Each row has a name. Each question is about the rows just above it.

<85>: [118  96 128 140  89 144 159 132 172 105 178 162  79 107]
<80>: [145 147  97 116 156 149 130 153  69 122  74  89 132 142]
<122>: [160 187 111 137 173 117 101  69 135 100 153 111 147 147]
<115>: [111 128 186 143 137  91  98 102 172 145 169 158 165 133]
<23>: [135 119  93 113 125 161 156 174  80 120  82 104 100 127]
Shift each entry of [143 137] by -1 times 1: | [142 136]
Move every entry of [128 186 143 137] by +1 step of 1. | [129 187 144 138]
How many entries does [118  96 128 140  89 144 159 132 172 105] have? | 10
How many entries does [118  96 128 140  89 144 159 132] have? | 8
Count the entries of [118  96 128 140  89 144 159 132 172 105 178 162  79 107]: | 14

<24>: [173 148 130  75]
<112>: [172 154 123  68]
<55>: [ 78 147  82 139]
<66>: [ 68 145  79 147]
<106>: [141  87 178 166]
<129>: [ 72 143  84 148]
Shift each entry of [82] by +1 times 1: | [83]
Move every entry of [141] by -1 step of 1. | [140]

<102>: [143 128 124 111 149 157 126 136 138 149 129]
<53>: [117 123 154 175 114 138 103 148 118 126 157]
<104>: [112 115 166 175 109 127  98 140  99 115 141]
<98>: [158 141 115 159 141 131 138 105  91 155 139]
How many entries does [117 123 154 175 114 138 103 148] have? | 8
How many entries does [117 123 154 175 114 138 103 148 118 126 157] have? | 11
[115 166] with -1 step of 1 on every entry: | [114 165]

<133>: [115 109 101 105 152 135 139 148 136 141]
<169>: [124 123 129 155 129 131 126 133 107 128]
<65>: [ 93  91  96 163 172 147 129 162  81 153]
<119>: [114 106 103 118 153 132 139 150 125 138]
<181>: [131 151 166 155 103 133  97  98 108 130]
<144>: [148  95 151 143 119 135 106 144  82 106]
<44>: [137 136 139 156 116 120 134 123 116 113]
<173>: [130 110 128 107 133 137 114 136 122 133]
<17>: [141 142 136 153 113 113 143 124 127 107]
Move every entry of [ 95 151 143 119] by -1 step of 1. | [ 94 150 142 118]
Number of entries in [141 142 136 153 113 113 143 124 127 107]: | 10
Count the entries of [148]: | 1
Shift each entry of [113 113 143 124] by +1 times 1: | [114 114 144 125]
How many entries does [137 136 139 156 116 120 134 123 116 113] have? | 10
Number of entries in [141 142 136 153 113 113 143 124]: | 8
Count the entries of [141 142 136 153 113]: | 5

<89>: [122 111 131 115 131  98 116 128 120 121 126 121 124 126 124 125 121 132
 136 135 125 127 124 126 152 127 118 121 138]
<107>: [141 125 110 152 130 110 106 125 120 129 112 122 122 123 148 120 124 128
 132 134 112 127 126 133 124 121 118 131 111]
<147>: [133 132 136 102 133 114 133 128 123 127 125 131 133 129 128 139 126 138
 124 126 128 123 123 137 131 133 164 131 111]
<135>: [122 111 131 115 131  98 116 128 120 121 126 121 124 126 124 125 121 132
 136 123 156 122 117 136 123 128 125 127 126]
<148>: [128 120 152 134 139 146 134 135 129 129 123 125 138 134 138 125 117 112
 102 132  88 129 120 129 104 135  73 133 121]
<35>: [119 113 109 117 138 148 126 135 128 129 123 135 133 128 122 123 125 118
 127 131 183 126 119 130 124 131 150 130 122]
<118>: [132 106 143 112 109 131 130 141 126 126 128 117 130 129 123 125 120 135
 128 134 106 121 139 130 118 131 102 135 130]
<86>: [128 120 152 134 139 146 134 135 129 129 123 125 138 134 138 125 134 150
 124 134  83 131 135 113 127 123 136 127 126]
<172>: [143  93 139 128 134  70 133 124 127 125 125 132 133 136 123 121 119 120
 137 130 130 136 130 127 141 128 110 135 121]
<54>: [119 117 119 135 122 109 120 116 132 125 122 134 128 145 140 122 141 118
 126 131 132 136 129 154 121 122 112 121 104]
Shift each entry of [133 124] by -1 times 1: | [132 123]
Number of entries in [143  93 139 128 134  70 133 124 127 125 125 132 133 136 123 121 119 120
 137 130 130 136 130]: | 23

<88>: [145 139 110 128 127 126  88 110 131 157 119 148 117 159 123  92 125 134
 124 124 134 117 148 115 134 137 107 125  94 144 131]
<126>: [132 161 130 129 150 113 102 126 118 143 113 145 142 124 110 109 115 149
 145 115 113 110 142 119 139 126 153 140 101 157 100]
<43>: [145 139 110 128 127 126  88 110 131 157 119 148 117 159 123  81 123 139
 127 121 125 118 130 121 133 128 139 130  88 156 103]
<139>: [133 146 136 115 139  96 107 130 116  96 132 152 136 139 144 162 117 142
 152 120 115 115 163 120 138 133 122 138 137 129 140]
<18>: [133 146 136 115 139  96 107 130 116  96 132 152 136 139  99 162 117 142
 152 120 115 115 163 120 138 133 122 138 137 129 140]
Shift each entry of [137 107] by -1 times 1: | [136 106]
How many entries does [145 139 110 128 127 126  88 110 131] have? | 9
Number of entries in [145 139 110 128 127 126  88 110 131 157 119 148 117 159 123  81 123 139
 127 121 125]: | 21

<176>: [133 122 115 143 147 107 136 154 164 125  89]
<120>: [140 121 108 149 158 100 138 165 179 129  73]
<41>: [141 118 103 149 167 101 139 167 182 131  70]
<160>: [ 83 113 132  96 128 172 152 125 140  84 143]
<59>: [141 149 119 156 134 132 142 107  95 139 136]
<159>: [ 98 117 156 174 118 130 100 152 102 132 138]
<111>: [145 106 172 101 123 100 115  94 121 116 115]
<141>: [133 146 119 146 132 129 143 113 105 130 128]
Number of entries in [133 146 119 146 132]: | 5
Shift each entry of [122] by +1 times 1: | [123]
[174 118 130 100] with -1 step of 1 on every entry: | [173 117 129  99]
Number of entries in [ 98 117 156 174 118 130]: | 6
How many entries does [ 83 113 132  96 128 172] have? | 6
Count the entries of [133 146 119]: | 3
How many entries does [133 146 119 146] have? | 4

<19>: [129 130 127 152 178]
<136>: [131 137 125 110  88]
<48>: [120 121 129 155 163]
<96>: [122 114 130 136 170]
<123>: [135 119 128  96 167]
<163>: [123 120 129 149 178]
<145>: [126 113 129 112 159]
<155>: [113 109 131 124 116]
<4>: [145 142 124 124 179]
Count the entries of [126 113 129 112]: | 4
How many entries does [113 109] have? | 2
Count the entries of [131 137 125 110]: | 4

<20>: [127 103 117  85 123 143 110  94 141 141 163 139 148  84  98 124 158  77
 134 102  92 100 133 163 144 111 140]
<97>: [132 137 108 179 143 100 129 159 117 132 100 137 118 150 164 121 109 188
 107 142 160 161 118  95 110 129 106]
<153>: [126 164 121 153 121 129 157 160 115 102  93  98 100 182 145 141  91 159
 139 163 161 143 131  99 120 157 127]
<154>: [132 137 152 179 143 100 129 159 117 132 100 137 118 150 164 121 109 188
 107 142 160 161 118  95 110 129 106]
<14>: [122 136  95  79 105 163 143 110 134 108 142 100 125 132  95 144 130  72
 159 132 107  96 141 151 147 144 155]
<10>: [134 123 161 178 150  94 116 149 119 146 112 152 129 128 163 113 123 186
  98 127 152 159 115 103 108 116 102]
How many entries does [134 123 161 178 150  94 116 149 119 146 112 152 129 128 163 113 123 186
  98 127 152 159 115 103 108 116 102] have? | 27
Count the entries of [122 136  95  79 105 163 143 110 134 108 142 100 125 132  95 144]: | 16

<30>: [ 78  90 105 101  94  83  88  82  79  98 135 135 137]
<27>: [ 78  90 105 101  94  83  88  82  79  87  97  91 101]
<38>: [ 78  90 105 101  94  83  88  82  79 127  97  91 101]
[101  94  83] with +1 step of 1 on every entry: | [102  95  84]
Number of entries in [ 78  90 105 101  94  83  88  82  79  87  97]: | 11
Move every entry of [83] by -1 step of 1. | [82]

<6>: [ 74 131  84 132]
<11>: [146  82 137 102]
<105>: [ 74 131 133 129]
Number of entries in [ 74 131]: | 2
How many entries does [ 74 131  84] have? | 3
[133] with +1 step of 1 on every entry: | [134]
Count the entries of [74]: | 1

<93>: [119 105 132 131 113 118 111  91  92 141 123 105 124  99 107 137 136  83
  85 128 110]
<90>: [132 131 125 124 133 130 133 120 119 128 131 125 136 129 121 124 134 123
 128 131 126]
<78>: [146 148 106 104 148 137 133 101 101 127 144 127 147 137  98 107 154 113
 119 145 132]
[92] with -1 step of 1 on every entry: | [91]
Number of entries in [119 105]: | 2
Count the entries of [146 148 106 104 148 137 133 101 101 127 144 127 147 137  98 107 154]: | 17
Count the entries of [119 105 132 131 113]: | 5
How many entries does [132 131 125 124 133 130 133 120 119 128 131 125 136 129 121 124 134 123
 128 131 126] have? | 21

<2>: [114 101 127 131 144 133 121 146 132 100 116 139 131 142 116 100 104  90
 116 131 149 122 133 117 143 125 125 114 151 106 124 112 128 136 114 171
 122 123 113 179  83 131 119 114]
<12>: [125 135 126 135 127 136 124 132 132 131 127 126 117 132 125 140 134 128
 134 123 130 134 127 130 128 125 131 132 134 122 144 128 126 129 123 125
 130 121 121 129 125 128 128 133]
<100>: [130 129 132 115 131 135 128 130 126 124 125 129 131 126 130 133 115 115
 125 132 123 111 130 137 133 128 126 120 136 133 127 125 125 136 132 131
 120 131 129 137 125 124 131 129]
[125] with +1 step of 1 on every entry: | [126]
Shift each entry of [132 131 120 131] by +1 times 1: | [133 132 121 132]
Shift each entry of [122] by -1 times 1: | [121]
Shift each entry of [115 125 132] by +1 times 1: | [116 126 133]
How many entries does [130 129 132 115] have? | 4

<127>: [143 137 136 126 151]
<49>: [138 134 123 104 118]
<47>: [143 137 129 126 151]
<56>: [131 131 120 124 109]
<9>: [143  70 124 151  88]
<83>: [ 70 113 115 123 122]
Number of entries in [ 70 113 115]: | 3
[126] with -1 step of 1 on every entry: | [125]
Number of entries in [143 137 136 126 151]: | 5
[ 70 124 151] with +1 step of 1 on every entry: | [ 71 125 152]

<76>: [120 125 128 128 130 119 125 128 122 124 129 124 126 136 129 132 126 132
 125 124 118 131 132 120 117 127 129 139 129 122 125 131 128 122 126 126
 117 113 122 132 130 132 129 130 116 139 109 126 133 131 119 117 132]
<75>: [132 123 123 121 129 141 131 140 128 145  99 122 155 140 113 121 114 136
 116 119 124 138 112 128 156 134 125 129 122 119 129 127 114 151 126 124
 123 132 143 135 118 131 118 120 140 115 146 123 108 113 152 157 110]
<26>: [132 140 133 108 132 101 106 115 109 116  95 122 175 147 119 122 122 132
 109 113 111 144 117 103 128 105 137 160 151 102 138 131  86 140 103 102
 111 104 140 141 120 117 133 142 117 149 127 143 108 114 137 143 122]
<157>: [130 125 118 120 127 131 132 144 121 145  89 125 159 142 116 117 108 132
 114 116 116 136 111 120 155 126 126 133 121 117 131 131 107 154 117 123
 115 122 141 137 113 130 117 123 140 111 147 126 107 112 150 157 112]
<132>: [114 117 131 134 128 138 143 138 126 135 144 122 112 136 126 139 126 133
 127 127 122 130 137 136 126 143 123 128 111 122 120 125 141 126 140 135
 127 126 119 127 137 137 129 123 121 133 108 119 135 136 121 117 130]
<110>: [125 114 138 135 131 160 143 134 141 137 153 117 110 130 117 140 134 140
 131 134 142 134 135 151 140 156 121 114 113 128 119 116 149 128 153 136
 145 151 129 121 140 137 128 116 132 130 122 115 130 132 135 130 121]
<149>: [137 125 124 125 136 129 115 121 137 126 119 124 134 127 122 126 129 138
 129 126 135 133 120 123 129 132 131 130 143 137 127 130 129 125 129 125
 128 131 135 132 121 130 123 125 129 127 132 123 126 121 133 136 122]
<151>: [121 122 120 134 129 126 133 135 128 132 130 130 114 127 133 129 124 128
 133 128 122 124 130 126 121 133 127 125 122 135 124 133 140 122 131 136
 121 121 120 128 126 135 124 125 126 122 119 121 138 133 119 118 133]
<180>: [146 132 141 127 133 146 118 109 149 118 147 126 123 113 122 130 147 132
 136 140 159 129 129 144 132 136 129 116 143 141 129 117 136 121 142 127
 156 160 139 119 134 121 134 126 136 132 143 132 127 126 139 136 124]
<77>: [138 118 126 123 141 143 117 125 142 133 115 115 141 135 109 128 126 150
 124 121 136 142 115 127 141 144 128 132 142 132 124 125 130 132 136 122
 130 137 142 135 121 135 120 119 132 128 131 116 119 116 145 147 111]
[127 130] with -1 step of 1 on every entry: | [126 129]
Number of entries in [121 122 120 134 129 126 133 135 128 132 130 130 114 127 133 129 124 128
 133 128 122 124 130 126 121 133 127 125 122 135 124 133 140 122 131 136
 121 121 120 128 126 135 124 125 126 122 119 121 138 133 119 118 133]: | 53
Move every entry of [136 121 121 120] by -1 step of 1. | [135 120 120 119]

<204>: [100 131 138 105 150 115 142 140 184 150 102 151 127 126 131 118 178 134
 135 111 143 161 106  80 144 135 143 115 138 136 124 116 161 163 130 170
 113 125 144 145 117 125]
<32>: [114 120 139 117 118 135 137 141 140 129 118 131 127 133 121 110 117 129
 128 126 136 133 124 136 129  98 128 120 120 139 121 118 135 133 132 116
 124 127 116 123 132 130]
<63>: [131 127 124 125 132 126 143 125 132 136 128 127 123 119 131 121 139 131
 135 121 129 133 125 125 136 121 125 118 129 125 124 125 136 128 121 131
 124 139 124 127 130 128]
<142>: [111 143  99 107 107 125 108 118 155 147 121 147 134 130 106 107 127 152
 140 111 137 141 135 130 108 114 142 136 126 106 128 136 115 124 115 149
 102 135 122 123 125 140]
<218>: [131 129 121 115 143 105 118 128 123 136 135 133 114 133 117 137 117 131
 119 133 128 127 133 120 116 114 147 144 129 123 131 113 129 130 128 117
  98 118 132 115 140 124]
<150>: [116 126 113 102 126 110  98 128 141 151 125 131 120 133 124 143 128 163
 131  97 139 120 147 106 120 105 145 144 133 116 116 168 106 130 111 155
 119  91 131 111 146 120]
<92>: [131 129 121 115 143 105 118 128 123 136 135 133 114 133 117 137 117 131
 119 133 128 127 133 120 116 114 147 144 129 123 131 113 129 130 128 138
 111 140 131 133 153 147]
<179>: [127 123 137 127 122 133 131 138 123 140 133 125 121 127 124 127 118 137
 118 135 120 126 138 130 130 127 129 129 114 125 129 128 133 126 115 126
 132 121 136 138 133 126]
<31>: [116 137 153 140 119 161 111 141 137 153 118 136 146 173 119 105 147 105
 109 140 107 126 117 110 129 133 146 144 124 140 146 131 117 125 141 143
 116 111 138 125 150 134]
<117>: [119 123 122 122 107 138 140 132 143 130 133 135 128 122 108 113 123 135
 124 141 134 146 126 141 121 125 124 118 113 106 142 111 123 131 107 127
 104 145 130 159 115 131]
<28>: [126 124 114 110 152  95 125 131 122 133 133 128 107 133 120 139 113 122
 106 130 121 117 134 122 121 122 150 144 129 124 123  96 132 128 138 117
 102 142 122 144 163 158]
<195>: [133 136 125 119 132 134 132 125 119 128 132 137 138 127 131 143 127 121
 105 123 133 109 150 113 139 145 123 106 146 128 145 134 136 116 152 110
 133 125 106 136 134 123]
How many entries does [131 127 124 125 132 126 143 125 132 136 128 127 123 119 131 121 139 131
 135 121 129 133 125 125 136 121 125 118 129 125 124 125 136 128 121 131
 124 139 124 127 130 128] have? | 42
Shift each entry of [117] by -1 times 1: | [116]
Number of entries in [131 129 121 115 143 105 118 128 123 136 135 133 114 133 117 137 117 131
 119 133 128 127 133 120 116 114 147 144]: | 28
Move every entry of [133 117 137] by +1 step of 1. | [134 118 138]

<199>: [ 98 139 107 136 145 141 114 119]
<79>: [132 153 107 119 135 123 147 135]
<60>: [135 146 133 144 122 131 136 116]
<162>: [160 139 130 120 132  87 141 159]
<69>: [ 89 130 144 128 132 142 132 101]
<121>: [111 167  87 134 124 114 144  88]
<57>: [141 117 129 108 120 120 129 156]
<58>: [106 117 125 114 114 139 112 114]
<91>: [120 137 121 138 120 116 129 106]
<161>: [117 155 105 145 116 105 122  99]
<101>: [123 128 123 141 110 126 106 106]
<187>: [ 83 114 142 144 115 160 102 127]
Number of entries in [123 128 123 141 110]: | 5
Move every entry of [120 137 121] by +1 step of 1. | [121 138 122]
Number of entries in [111]: | 1
How many entries does [135 146 133 144 122] have? | 5
Shift each entry of [ 87 134] by -1 times 1: | [ 86 133]

